Each row below holds a small network's activations on one input, seen along a few directions.
In each table, some parts of the input vary, and every possible input appears once, in random order.
Descriptions start from the smaller parts, as in this example, which fits no table here: one of 6 places along a line, together with either a single point or one of 9 places along a line or (one of 2 separate values, together with one of 8 places around a ring).
Shared parts are said once, and a part with two or three values counts as separate values.

Other details of the inputs shift rows strongly along two fixed directions, in all tables alike. That doesn't count.

A family of inputs:
R1: [2 28 27 28 -14 -30 28 0 -61 2 28]
R2: [5 -16 2 -12 1 4 -11 -1 10 -13 -5]
R3: [12 -38 -21 9 37 -15 -6 18 6 7 -7]
R4: [2 -1 -4 8 -9 3 7 -10 -13 -8 16]
R5: [-2 -9 -35 19 40 6 -5 25 -2 5 -5]
R6: [-9 16 -9 -1 1 -4 9 3 -11 3 10]
R7: [1 9 2 -13 -42 7 -1 -34 8 -32 13]
R8: [1 2 -10 -9 9 11 1 8 14 14 -7]
R9: [3 -9 -24 15 43 3 -8 31 2 35 -1]
R10: [-6 12 14 0 5 4 -4 -2 -8 4 -1]
R11: [-33 33 -18 -49 -32 30 -7 -21 41 -19 2]
R12: [17 -9 10 20 0 -23 -4 5 -16 12 1]
R13: [13 -22 -10 10 12 -10 -10 16 0 17 -7]
R14: [-5 -10 -9 15 31 3 5 21 0 17 3]
R15: [-12 -3 -14 -3 27 15 -16 16 13 13 -4]
R16: [19 -12 11 18 -4 -22 4 7 -11 7 2]
R17: [10 -2 -5 24 0 -11 0 8 -21 -16 5]
R18: [-21 4 -9 -45 -15 31 -22 -22 44 -15 -20]
R19: [3 2 -2 4 -18 -22 3 -4 -14 -13 11]
R20: [-6 -19 -38 -8 15 0 -7 15 11 5 -4]
R21: [4 41 42 23 -7 -13 18 4 -45 11 19]
R22: [0 22 36 8 -30 -11 25 -13 -24 2 10]
R23: [7 17 53 14 -42 -20 24 -19 -33 -19 11]
R24: [2 -1 21 -4 -17 -5 -8 -8 -7 -12 -2]
R25: [-14 43 38 -24 -39 9 15 -40 1 -24 6]
R26: [5 -37 -18 1 14 -5 -9 5 25 -2 -15]
R27: [2 -12 -22 -6 21 8 -11 11 14 22 -13]
R28: [4 20 15 33 0 -15 15 2 -45 -7 14]
R29: [4 22 48 14 -43 -17 27 -15 -33 -2 13]
R30: [-3 -4 -8 7 36 8 -5 19 0 12 5]
R31: [-5 -6 -8 -12 13 3 0 -7 13 -1 -6]
R32: [22 13 34 45 -18 -33 26 -4 -68 -8 39]
R33: [9 -14 -8 6 20 -4 -8 16 -4 16 -12]
R34: [21 23 53 26 -28 -35 13 -10 -49 -5 13]
R35: [15 -42 -17 13 39 -11 -17 18 5 5 -6]
R36: [6 29 30 38 -5 -16 29 -7 -61 3 35]
R37: [-24 15 -15 -44 -24 37 -6 -15 57 -6 -11]
R38: [4 -21 -22 17 38 -5 5 29 1 30 -5]
R39: [-9 -9 -11 -43 -21 13 -16 -32 55 -29 -18]
R40: [10 -28 -37 23 27 -9 -16 18 5 -8 -7]
R41: [-12 13 -13 -37 -5 30 -15 -9 38 -3 -21]
R42: [-22 7 -32 -49 -25 42 -13 -34 52 -24 -5]
R43: [17 -31 -21 14 36 -13 -14 30 -1 18 -14]
R44: [5 26 32 16 -39 -30 21 -9 -49 -16 26]
R45: [17 -36 -22 9 24 -9 -7 28 9 18 -9]
R46: [-10 49 65 -31 -74 13 11 -53 -9 -42 11]
R47: [0 -14 1 -11 -7 0 -20 -8 17 -10 -12]
R48: [-27 27 -2 -49 -24 33 -6 -31 50 -22 -6]
R49: [4 4 11 1 -12 -1 -1 -2 -7 10 -4]
R50: [-2 -15 -39 20 48 6 -3 26 -2 20 16]
R51: [13 -17 9 19 -3 -22 11 12 -14 10 2]
R52: [3 -23 -34 25 33 -1 -8 25 -5 3 -6]
R53: [1 -1 10 18 18 -6 15 10 -18 11 3]
R54: [-15 36 19 -46 -46 25 -5 -36 25 -20 -14]
R55: [16 9 35 24 -12 -21 20 5 -38 12 12]
R56: [9 19 49 24 -16 -28 26 -13 -49 -5 18]
R57: [-4 -9 -35 32 50 0 -4 36 -10 14 5]
R58: [0 -32 -22 10 36 0 0 19 7 17 -10]
R59: [4 -27 -6 12 18 -4 3 12 0 10 -8]
R60: [-2 6 -10 -7 11 11 -7 5 12 17 -8]
R61: [-2 -19 -16 -9 30 11 -12 8 14 4 -9]
R62: [-19 41 15 -42 -47 32 2 -27 36 -13 -1]
R63: [-2 -25 -14 -5 21 7 -20 11 13 8 -14]
R64: [-11 -11 -13 -44 -41 19 -13 -26 62 -20 -22]
R65: [-13 8 -13 -49 -26 33 -8 -20 52 -9 -19]
R66: [-3 -11 -15 -7 33 14 -10 11 14 6 -7]
Description of these inputs: one of 6 places along a line, together with either one of 3 separate values or one of 8 places around a ring.
The inputs of R66 and R35 match in every part but the place on the line of 6. If R41 is changed in the same way as R66 into R35, which row does it become?
Answer: R34
Start at R19 and move only the place on the line of 6, one step at a time. The first step leads to R44. Which rows follow, in order?
Answer: R20, R1, R6, R11
Change only the choice among 3 separate values in R7. List by row number the other rows that result.
Answer: R19, R40
Change only the place on the ring of 8 in R48. List by row number the other rows that result.
Answer: R9, R14, R15, R21, R30, R37, R62
Change only the place on the line of 6 in R29. List by row number the other rows that result.
Answer: R22, R37, R38, R51, R64

A family of inputs:
R67: [2 -6 8 -8 -12 4 -3 -12 10 -10 -4]
R68: [6 -5 7 22 2 -17 13 2 -26 -4 13]
R69: [15 18 39 35 -19 -35 23 -5 -57 -10 25]
R70: [5 -10 5 16 25 -9 0 13 -13 12 -4]
R71: [-9 11 -9 -7 -8 11 -4 -9 7 -16 3]
R72: [-9 7 0 -25 -33 11 1 -27 19 -25 0]
R73: [1 -3 7 4 11 -2 -6 5 -2 1 -7]
R74: [15 -25 -3 22 22 -15 -3 15 -11 7 -5]
R75: [5 -10 0 11 21 -8 -2 19 -7 23 -8]
R76: [-4 -4 -19 -4 25 11 -11 12 13 6 -5]
R77: [9 -6 5 21 2 -22 7 6 -28 0 13]
R78: [-25 19 -14 -43 -34 35 -8 -32 45 -29 -5]
R79: [-10 29 19 -11 -18 12 8 -17 -5 -8 8]
R80: [16 -25 -2 17 20 -16 -4 14 -12 12 1]
R81: [9 -28 -15 1 17 -4 -15 11 11 7 -9]
R82: [11 -7 18 12 -6 -15 10 7 -12 13 2]
R83: [10 3 18 14 6 -15 9 10 -17 22 -2]
R84: [15 14 36 41 -13 -33 23 -1 -61 -10 23]
R85: [-17 14 4 -53 -30 30 -15 -31 47 -18 -16]
R86: [-13 6 -15 -19 6 24 -8 -4 23 -5 -9]
R87: [-12 -1 -22 -18 -3 15 1 2 30 6 -3]
R88: [12 -25 -15 -1 11 -4 -8 13 16 17 -15]
R89: [3 1 9 7 -14 -13 17 1 -11 4 8]
R90: [-2 -12 -25 7 38 9 -10 21 4 11 -6]
R91: [-4 -10 -29 2 19 6 -11 10 11 -3 -2]
R92: [-26 20 -12 -50 -23 44 -11 -26 51 -22 -13]
R93: [6 -30 -31 9 23 -8 -4 23 4 15 -6]
R94: [-1 -17 -34 10 26 0 -5 23 5 19 -1]
R95: [-8 -7 -6 -18 9 15 -9 -5 26 -1 -14]
R96: [3 -7 7 8 20 -6 1 7 -8 12 -2]
R97: [-4 36 27 3 -35 -4 10 -22 -21 -21 18]
R98: [-3 -12 -24 3 36 6 -11 21 5 17 -2]
R99: [-5 39 53 -24 -73 7 5 -48 -2 -41 2]
R100: [5 -5 -18 14 14 -8 5 16 -6 18 4]
R101: [-7 -1 -19 -34 -29 15 -5 -15 38 -11 -13]
R102: [-3 21 29 -12 -20 2 -1 -18 1 -11 -1]
R103: [6 -27 -28 2 19 -5 -5 11 7 3 -1]
R104: [-9 9 -14 -25 -5 22 -4 -2 30 7 -11]
R105: [0 -14 -25 4 40 7 -7 22 3 19 -1]
R106: [10 5 22 32 -8 -25 19 -1 -44 -8 17]
R107: [18 15 53 31 -22 -30 22 -10 -54 -3 21]
R108: [1 26 27 19 -8 -9 16 4 -35 12 13]
R109: [-2 15 6 15 -5 -5 10 -4 -21 -8 13]
R110: [-13 7 -10 -24 -3 22 1 1 30 8 -7]
R111: [1 -18 -10 0 25 1 -1 20 14 26 -11]
R112: [-20 16 4 -53 -33 30 -18 -31 48 -20 -17]
R113: [16 -7 18 19 1 -20 0 4 -20 1 4]
R114: [2 -20 -15 5 34 2 -12 16 9 10 -14]
R115: [17 6 38 29 -12 -26 10 -1 -42 -5 12]
R116: [-3 40 48 -3 -63 -10 17 -37 -27 -38 16]
R117: [10 -27 -14 6 14 -6 -9 17 7 16 -13]
R118: [1 -20 -36 8 34 0 -7 19 4 13 4]
R119: [-1 -19 -34 10 33 2 -4 17 4 11 3]
R120: [-8 24 9 -7 -25 3 3 -16 -6 -14 12]
R121: [-12 6 -15 -20 5 23 -13 -2 24 -8 -9]
The inputs of R82 and R87 match in every part but one. If R113 is changed in the same way as R82 into R87, which row does it become?
Answer: R97
The inputs of R118 and R105 match in every part but one. If R119 is changed in the same way as R118 into R105, which row does it become?
Answer: R79
What is each input in this table made of?
Answer: one of 5 places around a ring, together with either one of 3 separate values or one of 8 places around a ring
Change only the place on the ring of 8 in R106. List by row number the other rows that result.
Answer: R68, R69, R72, R77, R84, R103, R116
Change only the place on the ring of 8 in R96. List by row number the other rows that result.
Answer: R70, R73, R85, R95, R102, R112, R114

A family of inputs:
R122: [-19 -3 -47 -16 16 29 -9 1 16 -6 6]
R123: [9 3 23 49 47 -14 4 24 -64 21 20]
R124: [11 16 24 46 37 -24 17 36 -52 34 5]
R125: [-14 31 36 -55 -58 22 3 -40 38 -19 -11]
R126: [-15 7 -37 -13 5 15 -6 13 35 12 -12]
R127: [0 33 48 -3 -70 -16 32 -36 -26 -32 20]
R128: [-16 5 -15 -22 26 33 -13 6 20 14 -6]
R129: [-2 60 62 4 -33 -5 16 -28 -24 -3 21]
R130: [-8 4 -16 -14 18 15 -13 14 32 15 -22]
R131: [-8 -5 -43 -5 11 10 -9 1 30 -7 6]
R132: [23 -38 -21 29 38 -29 -14 21 -23 3 2]
R133: [-16 -3 -36 -14 13 24 -14 1 15 -21 -6]
R134: [-15 -17 -23 -16 21 15 0 -9 26 -20 -8]
R135: [14 -18 -7 33 58 -1 -11 26 -19 22 13]
R136: [8 44 64 -14 -51 -13 9 -31 -29 -6 6]
R137: [1 30 61 -9 -42 -14 1 -34 -29 -22 7]
R138: [-6 -10 -31 -3 19 9 -21 -2 30 -15 0]
R139: [-6 2 -15 -23 25 30 -14 2 32 19 -4]
R140: [-3 51 62 10 -34 -4 8 -32 -26 -23 18]
R141: [-17 8 -20 -24 19 30 -8 9 21 12 -16]
R142: [2 23 67 -3 -46 -9 10 -30 -19 -26 4]
R143: [-22 5 -39 -16 12 24 -2 16 20 13 -5]
R144: [7 29 48 1 -83 -9 32 -39 -24 -29 13]
R145: [-13 43 64 -4 -32 -1 28 -37 -30 -24 8]
R146: [6 -31 -26 -6 0 5 -25 -2 21 -17 -12]
R147: [-16 22 34 -48 -52 20 -12 -43 32 -35 -10]
R148: [22 -10 26 47 9 -39 32 32 -42 38 20]
R149: [-8 -18 -25 -19 2 8 -1 9 36 13 -11]
R150: [14 -24 -24 36 56 -6 -7 21 -27 13 22]
R151: [4 -18 -40 -20 -6 -1 -15 -3 20 -13 -8]
R152: [-21 63 40 -3 -45 9 25 -26 -35 -9 30]
R153: [5 -30 -37 -9 -6 7 -7 3 27 -4 -15]
R154: [0 -29 -19 -12 6 3 -12 -3 29 -20 -11]
R155: [-2 -16 -6 -25 16 6 -15 5 29 16 -14]
R156: [7 -19 -11 -20 8 11 -18 6 24 20 -22]
R157: [25 -47 -17 37 31 -23 -6 24 -16 8 -5]
R158: [-1 -23 -38 -18 2 -1 -16 1 19 -10 -2]
R159: [15 2 25 59 36 -31 5 32 -52 14 6]
R160: [-9 -16 -28 -21 4 5 -9 7 33 14 -6]
R161: [7 -20 -6 -21 1 14 -8 3 36 21 -27]
R162: [-16 49 41 -5 -51 -6 45 -42 -32 -30 23]
R163: [-16 -1 -19 -15 21 29 -16 7 18 -7 -16]
R164: [-18 8 -35 -15 9 21 -4 16 30 11 -14]
R165: [4 -27 -44 -11 -6 7 -12 0 21 -6 -9]
R166: [9 -30 -1 -8 4 12 -16 3 31 1 -25]
R167: [12 9 27 59 42 -26 11 35 -61 14 5]
R168: [2 -18 -26 -16 -12 8 -4 5 32 17 -19]
R169: [24 -20 12 44 27 -48 1 13 -59 -1 17]
R170: [26 5 20 49 11 -53 20 26 -69 32 24]
R171: [-2 -28 -22 -15 8 2 -21 -4 27 -18 -6]
R172: [-6 49 48 11 -50 -9 12 -29 -29 -40 17]
R173: [-17 -5 -13 -27 30 22 5 -1 32 18 -19]
R174: [-21 37 14 -60 -71 15 -6 -46 35 -23 2]
R175: [20 -23 -3 50 25 -50 18 24 -51 13 29]
R176: [-28 55 12 -52 -59 40 6 -46 36 -21 16]
R177: [-11 19 18 -41 -75 14 15 -45 31 -37 3]
R178: [3 -18 -2 -27 6 13 -4 5 38 20 -22]
R179: [5 -28 -12 -11 8 11 -26 2 22 0 -21]
R180: [9 -19 -4 -18 3 11 -12 8 28 21 -26]
R181: [28 -16 38 56 18 -39 13 20 -60 18 1]
R182: [-11 -2 -30 -10 10 16 -16 3 24 -23 -15]
R183: [-1 -17 -28 -13 -9 8 -13 9 26 15 -11]
R184: [-16 -8 -33 -12 23 28 -21 -2 17 -15 0]
R185: [10 -38 -22 -2 2 4 -13 1 30 -10 -16]
R186: [-6 -5 -41 -12 12 25 -7 -2 24 -7 15]
R187: [-9 -4 -44 -4 4 10 -8 9 27 -11 -7]
R188: [-4 -14 -19 24 45 -14 26 28 -16 35 8]
R189: [27 -8 26 55 0 -41 33 25 -54 39 20]
R190: [21 -48 -9 33 40 -25 1 27 -15 9 -1]
R191: [4 40 62 -14 -43 -14 10 -30 -29 -5 9]
R192: [26 -23 40 46 24 -34 14 25 -43 19 5]
R193: [-17 57 30 4 -54 3 29 -27 -44 -31 26]
R194: [-12 -2 -44 -8 9 15 -4 11 22 -11 -10]
R195: [13 17 14 60 26 -35 23 26 -53 36 36]
R196: [22 -34 -6 27 46 -26 -16 27 -20 19 -10]
The inputs of R144 and R189 match in every part but one. If R165 is changed in the same way as R144 into R189, which row does it become?
Answer: R183
The inputs of R171 and R160 match in every part but one. If R182 is changed in the same way as R171 into R160, which row does it become?
Answer: R164
What is each input in this table made of?
Answer: one of 5 places around a ring, together with either a single point or one of 6 places around a ring or one of 8 places around a ring
Change only the place on the ring of 8 in R179. List by row number the other rows that result.
Answer: R137, R142, R147, R166, R181, R192, R196
Start at R187 and move only the place on the ring of 5, one step at a time. The first step leads to R126. Which rows follow, in order?
Answer: R130, R159, R172
